Each row below holds a small network's activations on one input, seen along a few directions.
In each table, some parts of the input vary, and every possible input appears once, in random order.
Descriptions start from the smaller parts, as in this example, which fits no table here: one of 4 places along a line, together with either a single point or one of 9 places along a line or (one of 2 separate values, together with one of 8 places around a ring).
Shared parts are said once, and a part with two or three values counts as separate values.

Other details of the inputs shift rows strongly along three fixed directions, in all tables alike. That doesn't count.

Table:
r1: [-11   8 -20   9   3  -7  -5   2  -8   0  10   7]
r2: [-25  15 -14   8  -8 -14 -22   8  -7  14  10  16]
r3: [-28  14 -10  -4  -7 -14 -31  12   4   7  10   6]
r4: [ 33  -9  -2   9  16  26  48  -3 -23 -17 -13 -35]
r5: [-18 -26   2 -23  11  20 -30 -40 -11 -33  22  39]
r6: [ 23 -16  -2  -3  16   9  35  -8  -6 -30 -15 -28]
r7: [ -3  -3 -10  -6  10   2  -4 -13 -13 -18  14  -1]
r8: [ 20 -30  38 -29  16  56   1 -55 -24 -22  29  24]
r9: [ 28 -12   4  -4  12  15  39  -6 -11 -27 -18 -39]
r10: [-43 -14  -7 -22  -6  -3 -43 -19  -3 -18   9  35]
r11: [-14  10 -10  -3  -3 -12 -15   5  -8  -4   6  -4]
r12: [ 43  20  41  14 -11  -3  16  37  48  50 -10   6]
r13: [  3   9  -2  -2  -2  -5  -6  22  14   4 -14 -15]
r14: [ 15   6 -21   9  11   0  21  24   1 -12 -25 -41]
r15: [-26  11 -19  10  -6 -19 -18   6   2   7   8  19]
r16: [-34  14  -7   2 -14 -17 -24   5  -7  11   4   9]
r17: [ 27  16  40   1 -12 -28  -2  15  52  36   4  25]
r18: [ 18  27  43   4 -16  -9  -9  23  38  55   9  15]
r19: [-28  17  -8   1 -12 -15 -27   8  -9  14   6   9]
r20: [  8 -38  44 -34  11  51  -1 -65 -15 -23  31  36]
r21: [ 17   5 -22  10   9  -9  23  22  -5 -16 -27 -39]
r22: [ -5  -3 -10   2  12  18   2 -13 -10  -8  21   4]
r23: [-11  -8 -10   0   7   4   6 -20 -12 -13  14  10]
r24: [ 15   7 -15   5   4  -7  23  23  -7 -12 -29 -44]
r25: [-26   9 -14   1  -6 -25 -26   5   5  -1   7  15]
r26: [ 11   3 -25  22   7  -6  34  21  -5 -10 -28 -33]
r27: [ -9  15  13   7 -17 -23 -11  12  24  33   5  27]
r28: [-28   8  -8   0  -9 -12  -8  -1 -12   2   0  -3]
r29: [ 66 -28  35  -1  26  42  71 -29   0 -20  -1 -19]
r30: [-27  11  -7  -3 -11 -22 -26   5   3   2   5   9]
r31: [ 12   6 -27  20  11   5  29  26  -5  -7 -22 -38]
r32: [-44 -14  -7 -11  -4   6 -36 -23 -12  -9  16  47]
r33: [ 91  18 113   4 -17   0  29   3  82  79  24  46]
r34: [ -5   4 -24  12   4  -5  -1  13  -6  -5  -8   0]
r35: [-27   8  -6  -6 -11 -24 -23   4   6   2   4  10]
r36: [-8 15 -5 12 -3 -2 -1 14  2 18  8 -3]
r37: [  4  11 -17  11   4   6  26  27 -13  -1 -29 -51]
r38: [ 11 -34  40 -30  12  51   0 -60 -20 -24  28  29]
r39: [-28  14 -18   0  -2 -15 -32  12   7   4  12  11]
r40: [  2 -47 -26 -13   1  17  -2 -38 -37 -22  -8 -20]
r41: [ -5 -25 -20   3 -25 -24 -36  16  15  24 -40  -1]
r42: [  4   5 -23  21   2  -5  36  22 -15  -7 -30 -39]
Description of these inputs: one of 2 separate values, together with either a single point or (one of 4 places along a line, together with one of 5 places around a ring).
The inputs of r12 and r36 match in every part but the choice among 2 separate values. If r21 is changed in the same way as r12 into r36, which row does it become? -> r7
The inputs of r32 and r27 match in every part but the choice among 2 separate values. If r13 is changed in the same way as r32 into r27, which row does it become? -> r3
Which other rows does r8 become when the choice among 2 separate values takes its other values? List them by row number. -> r19

Table:
r43: [-14 -10 -10  -5   0  15 -27  -2  -3   0  -2  25]
r44: [ 33  -1   3 -16  26  30  63 -11 -39 -45  -8 -92]
r45: [ -3 -17   0  -5  -5  11 -24 -13  -4  11   5  15]
r46: [ 15  35  18  22 -19 -22  22  46  21  50 -18 -22]
r47: [ -87   17 -103   20   15  -22  -11   24  -54  -59  -19  -37]
r48: [  4  35   1  22 -22 -42  11  41  19  43 -14 -18]
r49: [-18 -15   4  -8 -10  11 -23 -15  -9   9  -1  19]
r50: [ 15 -23  37 -33  -6  14 -26 -24   9  -7   1  10]
r51: [-11 -13 -18  -4   5   1 -28  -5   3 -10   6  24]
r52: [ 19  36  18  22 -12 -35  29  40  30  32 -16 -15]
r53: [-30   8 -17   0   3 -16 -20  -9  -5 -11  20  26]
r54: [-12 -13  -6  -5   5   0 -17  -6   9 -16   1  31]
r55: [-30  10 -11   1   3  12 -24   2  -8  -1  14  22]
r56: [ 22 -21  19 -11   5   2   1 -25  16  -7  12  29]
r57: [ 11 -22  28 -14  -3   9   0 -30  11  -5   9  32]
r58: [ 51 -14  10   5  24  47  68 -23 -35 -18   6 -60]
r59: [ 21 -26  33 -14  -5  13  -1 -34   7   9  12  22]
r60: [ 12  33  -7  23  -4 -29   7  44  32  26  -8 -10]
The inputs of r44 and r50 match in every part but one. If r55 is changed in the same way as r44 into r50, which row does it become? -> r43
What do these inputs look like to the network? -> one of 2 separate values, together with either a single point or one of 8 places around a ring

Table:
r61: [ 30  21  24   4   5  28  55  27 -11  -2 -36 -67]
r62: [ -9  -5 -29   1 -12 -40 -33  12   3  -3  -9   9]
r63: [-15 -12 -13 -23   8   1 -18 -16  -1 -20   0 -29]
r64: [-37  21 -21   0  14  -4   6   8 -17 -35  -4  16]
r65: [-27 -18  -9   2  -4  -3   8 -31 -14 -12  12 -20]
r66: [-10  17   6  -8   1 -34 -26  19  39  -5  14  31]
r67: [-19 -27  14 -10  10  44  26 -68 -22 -27  51  13]
r68: [ -8  -9 -34  16   4 -26   6 -18 -11 -10   8  -2]
r69: [ -7 -50  21 -22  -3  48  -5 -76 -48 -23  21   1]
r70: [ 34  19  17   2  20  26  46  33  -1  -6 -13 -67]
r71: [-16  -5 -30  18 -17 -38 -34   5 -12  13 -14  15]
r72: [-12  23 -28  26   2 -11 -24  19 -12  16  -1  22]
r73: [ 39  -5  -7  21 -13  -3  41  14 -18  32 -31 -67]
r74: [-22   6 -20  14   9   6  -6  -2 -31 -18  -1  15]
r75: [ 36  -8  -6  21  -8  -8  66   6 -12  30 -26 -62]
r76: [-11  21 -30  10   2 -11 -42  31  -1  -1  -6  14]
r77: [  1 -16  21 -37  33  55  -2 -45 -13 -43  42  -5]
r78: [ -1 -16 -18 -14  -7 -11 -27  -2 -10 -31 -23  -7]
r79: [ 34  -1 -14   2   9  -9  25  15  10  11 -19 -68]
r80: [-18  19 -37   6   0 -33 -23  17  14  -8  15  13]
r81: [-26 -15 -27   2   1  -5  -7 -23 -17   3  18 -15]
r82: [ 58  -4  78 -22 -10 -15 -25 -17  78  25  24  62]
r83: [-43  21 -16   0  -2 -42  -5  13  17 -19  -3  22]
r84: [  5 -79 -52  13  32  79  12 -11  28 -23 -47  10]
r85: [ 44  16   6  11  18  30  45  31  -8   8  -1 -60]
r86: [ -7  -6 -13 -12   4   0 -19   6 -20 -28 -21   0]
r87: [24 28 49 17 -2 -8 10 11 42 44 27 66]
r88: [ 15   3  55 -14 -16 -38 -17  -5  59  15   7  49]
r89: [-24   4 -21  15 -13 -47  -9  -4  12  -4  -2  13]
r90: [ -8 -48  34 -47   0  44 -10 -60 -39 -32   9   1]
r91: [-18   4 -36  18  13 -16  18 -13 -14 -10  22  11]
r92: [ 10   6  -8  -2 -12 -37 -34   7  35   9   8  25]
r93: [ 10  24   8   8   7 -14 -25  35  25  19  22  40]
r94: [ 35   8  22   2  -7  16  70  25 -19   5 -54 -73]
r95: [  5  -6  12 -13 -21 -39 -35  14  32   3 -10  28]
r96: [-14 -50  32 -45   3  36   9 -66 -33 -35  16   3]
r97: [-22  26 -21  -1   9 -25 -29  24  19 -22   6   9]
r98: [-14  26 -33   9   9 -24 -28  26  14 -10  14  11]
r99: [-18 -55 -69  35  15  10 -23  39  51  -9 -60  56]
r100: [-10 -20  10  -6  21  73   7 -55 -50 -11  61  30]
r101: [ 44   6   1  27  -8  19  60  18 -28  36 -27 -58]
r102: [102   7 116 -19  -3  47  -7   3  70  75  32  45]
r103: [ 63  -9  63 -25 -26  12 -29  -8  49  59   7  21]
r104: [-16 -20  19 -12  24  60  13 -62 -30 -35  58  11]
r105: [-36  21 -30  20  -9 -41   6   5  11  -1   8  24]
r106: [ 14 -20   8 -25  33  60   1 -43 -21 -33  49  -8]
r107: [  0  -7 -25   1 -16 -31 -44  18   1   2 -17   8]
r108: [ 44   8  12  -5   1  15  37  31  -8   6 -46 -79]
r109: [101  -5 121 -30 -17  39  -7 -10  63  85  26  51]
r110: [ -9 -25 -21 -19  -2   5 -20 -15 -23  -5   0 -25]
r111: [-31  -3 -12  -6 -24 -48 -12   8   6 -11 -28  18]
r112: [-30  31 -26  22   7 -32  -8  16   8  -7  10  17]
r113: [-10  26  20  -2  -8 -14 -25  27  21   6 -14  37]
r114: [-21  -5 -17  13 -25 -39 -23  -1  -7   5 -22  17]
r115: [ 30  19  -7  29  10  13  59  21  -5  15   5 -57]
r116: [-13 -40  31 -41  18  34   3 -68 -16 -38  29   4]
r117: [-18 -24 -10 -29  -1   2 -18 -13 -17 -17 -10 -29]
r118: [-40  26 -10  20 -19   5 -29  22 -16  22  -6   3]
r119: [ 31   8  71 -14 -23 -10  -8   3  42  30 -13  60]
r120: [ 47  -4   6  -8  -4   6  26  17   4   5 -49 -78]
r121: [-51  34 -19  26 -16  -1  -8  21 -11  18  10  12]
r122: [ -6   4 -22   4  -6 -18 -39  25  -9   4 -14  15]
r123: [ 50  14  21   2  12  30  36  32   2  -1 -29 -74]
r124: [-42  16 -29  18 -10 -19  -7   9   1  27  22   5]
r125: [ 30  10   8  26 -15  15  65  11 -23  24 -41 -59]
r126: [-26   6 -18  18 -18 -24 -11   8 -18  10 -21  27]
r127: [ -2 -26  22 -41  27  45   1 -52 -10 -39  46   0]
r128: [-31  25  24  -8 -16 -23   2  17  39  21   5  11]
r129: [ -8   7 -16  -6  14   8 -22  13 -14 -31 -11  -1]
r130: [-28 -13  26 -34  23  67   8 -49 -39 -42  37  21]
r131: [ 44  18   7  29   3  30  45  24 -19  28 -13 -54]
r132: [ 17  22  16   7  17  12  61  23   5 -12 -14 -63]
r133: [-29  16 -29  -4  -5 -17 -28  18  13  14  19  -4]
r134: [  0  -5  -7  14 -24 -44  -9  -3  13  37  -1  37]
r135: [-13  14 -34  20  21  -6   6  -2 -16 -14  23   7]
r136: [-22  -6  -3  -8 -25 -36 -28  11   2 -10 -31  16]
r137: [ -7  -9  28   4 -33 -28   7   0  19  49  -7  10]
r138: [-13  13 -14  -4  22   4  -7  13  -9 -34   6   6]
r139: [-14  14 -31  25  19   6  10  -1 -28  -3  20  21]
r140: [-31  16 -13  -5  18 -10   2   2  -4 -41   7   8]
r141: [-13  -6 -31  14   3  -2  -2  -8 -41   4  -6  16]
r142: [-23  -8 -16  14 -19 -48   1  -2   0   6 -17  17]
What do these inputs look like to the network? -> one of 2 separate values, together with either a single point or (one of 5 places around a ring, together with one of 8 places around a ring)
The inputs of r104 and r112 match in every part but the choice among 2 separate values. If r137 is changed in the same way as r104 into r112, which row does it become? -> r142
The inputs of r62 and r110 match in every part but the choice among 2 separate values. If r82 is changed in the same way as r62 into r110, which row does it become? -> r63
Which other rows does r120 become when the place on the ring of 8 takes its other values? List them by row number. -> r63, r70, r77, r108, r117, r123, r127
Start at r136 and move only the place on the ring of 5, one step at a time. The first step leads to r78. Which rows follow, in order? -> r107, r71, r114
